Each row below holds a small network's activations on one input, seen along a few directions.
Each table varies a few parts of the input and shows all the possible inputs, shuffled.
A made-up example of a description, with smaller parts first: ring(8) and (point or ring(11) or (values(3) and line(6))).
Shared parts are said once, and a part with two or three values counts as separate values.
In the rows, zero is written as 128.

Other details of the inputs vary at random and push rows far along two fixed directions, the same in every table; ignore that.

Table:
x1: [154 157 151 109 147 138 148 118 146  92 139  68 134]
x2: [ 89 141 109 119  97 106 121 147 140 178 127 169 131]
x3: [ 86 145 118 120  96 101 107 137 141 164 124 170 122]
x4: [128 157 125 132 125 128 113 114 144 130 136 123 127]
x5: [115 150 113 114 105  92 111 159 148 137 120 172 166]
x6: [ 91 152 116 112  95 108 122 142 154 171 125 150 128]
x7: [ 80 161 122 123 117 123  88 154 130 158 152 170 129]
x8: [158 157 141 128 145 142 126  88 162 107 145  76 125]
x9: [132 131 139 108 123 127 121 139 135 140 118 112 150]
x10: [ 94 156 136  99  89 102 112 164 136 148 118 139 133]
x11: [146 161 136 120 148 146 145  99 157 112 148  66 118]
x12: [ 94 155 131 105  97 106 101 162 118 146 120 167 139]
x13: [154  48 114 187 176 170 162  93  61  83 131 132  73]
x14: [149 163 139 123 154 138 133  90 159 103 150  73 118]
x15: [103 147 121 120  92 104 102 131 159 166 122 159 135]
x16: [180 149 117 128 166 141 151  85 190 112 144  70 169]
x17: [160 126 127 121 155 150 148  96 168 145 132  79 152]
x18: [ 90 162 130 107  96  99 112 166 116 138 129 166 131]
x19: [153 151 133 120 154 152 137  94 156 125 143  74 138]
x20: [164 129 140 112 153 133 161 118 154 118 131  79 161]
x21: [ 91 144 130 106  90 100 112 167 121 155 120 158 137]
x22: [104  55 135 166 120 136 118 151  27 109 106 182  63]
x23: [127 140 133 127 113 127 109 112 151 142 128 112 122]
x24: [112 150 122 111  97  92 107 153 148 132 121 170 158]
x25: [149 159 132 122 153 145 148  97 154 117 152  73 130]
x26: [103  46 112 175 122 157 120 137  37 150 109 181  64]
x27: [169 128 127 113 160 137 153 118 156 111 131  91 174]
x28: [100 154 118 121  93 108  96 136 150 167 123 149 135]
x29: [150 141 132 121 146 146 149  98 158 133 143  65 136]
x30: [178 147 130 107 168 133 169 111 173  98 144  65 178]
x31: [178  52 120 185 176 177 161  81  84  82 131 111  91]
x32: [157 140 111 125 159 140 162 101 165 122 148  88 150]
x33: [ 94  56 116 175 115 152 128 141  37 137 113 174  45]
x34: [114  44 107 188 124 146 125 134  49 140 107 198  74]
x35: [162  38 143 173 171 164 161 110  51  79 114 123  84]
x36: [182  49 145 173 172 174 153 104  65  78 114  92 101]
x37: [131 142 128 115 132 109 133 133 142 107 130 133 150]
x38: [153  46 110 184 171 178 174 102  60  92 129 126  73]
x39: [100 143 139 112  83  97  90 158 129 145 112 161 131]
x40: [162 157 145 115 156 143 140  80 181 114 145  41 137]
x41: [108  53 111 167 126 137 145 161  34 106 110 197  80]
x42: [ 92 140 128 106  91  98 121 167 131 154 113 165 136]
x43: [111 144 136 108  92  94 104 152 149 147 113 161 151]
x44: [102 149  98 115 109 110 116 142 155 169 129 167 152]
x45: [107 135 124 117  95  95 105 161 135 154 109 176 153]
x46: [167 153 148 120 150 135 133 111 148  92 134  80 153]
x47: [135 153 147 117 119 118 110 131 136 106 128 122 131]
x48: [ 90 166 137 109  97  93  97 160 120 124 127 167 118]
x49: [152 151 153 115 171 150 127 126 145  98 156  83 160]
x50: [103 130 124 106 100 102 111 165 133 167 109 171 153]
Each input here is: values(2) and (point or (line(4) and ring(6))).
The inputs of x2 and x20 match in every part but the values(2) part. If x34 is changed in the same way as x2 into x20, which row does it become?
Answer: x45
Change only the ring(6) part in x31. List by row number the other rows that result.
Answer: x13, x16, x32, x38, x44
Change only the values(2) part in x10. List by row number the other rows that result.
Answer: x33
Change only the values(2) part in x24. List by row number the other rows that result.
Answer: x31
A walk changes only the line(4) part. It starts at x30 and steps to x20. List the rest of the walk in order.
Answer: x21, x18

Table:
x51: [ 95 127 115 132 112 122 116 146 111 151 129 168 114]
x52: [164  38 132 187 175 177 157 103  44  76 123 125  71]
x53: [105 122 119 133 103 114 108 145 118 148 118 171 123]
x54: [ 99 128 111 131 107 113 119 145 117 147 124 172 119]
x55: [144 135 138 122 135 129 130 115 147 120 128 104 138]
x56: [101 119 115 132 104 115 118 144 114 152 118 168 116]
x57: [139 149 134 121 137 132 127 115 147 119 137 102 135]
x58: [146 143 139 108 139 120 138 137 145 108 129 108 161]
x59: [136 135 130 122 138 138 134 115 147 137 134 100 136]
x60: [ 94 134 118 129 105 115 115 146 113 144 127 165 109]
x61: [149 135 143 109 135 122 137 136 142 113 123 105 159]
x62: [140 144 138 120 132 132 125 115 147 125 131  99 135]
x63: [136 145 134 117 131 131 134 115 152 130 133  95 133]
x64: [145 138 127 127 140 131 132 114 149 120 135 111 143]
The inputs of x60 and x63 match in every part but one. If x58 is changed in the same way as x60 into x63, which row does it become?
Answer: x61
Describe the family of inputs behind these rows.
Answer: values(2) and (point or ring(6))
Change only the values(2) part in x54. List by row number the other rows that result.
Answer: x56
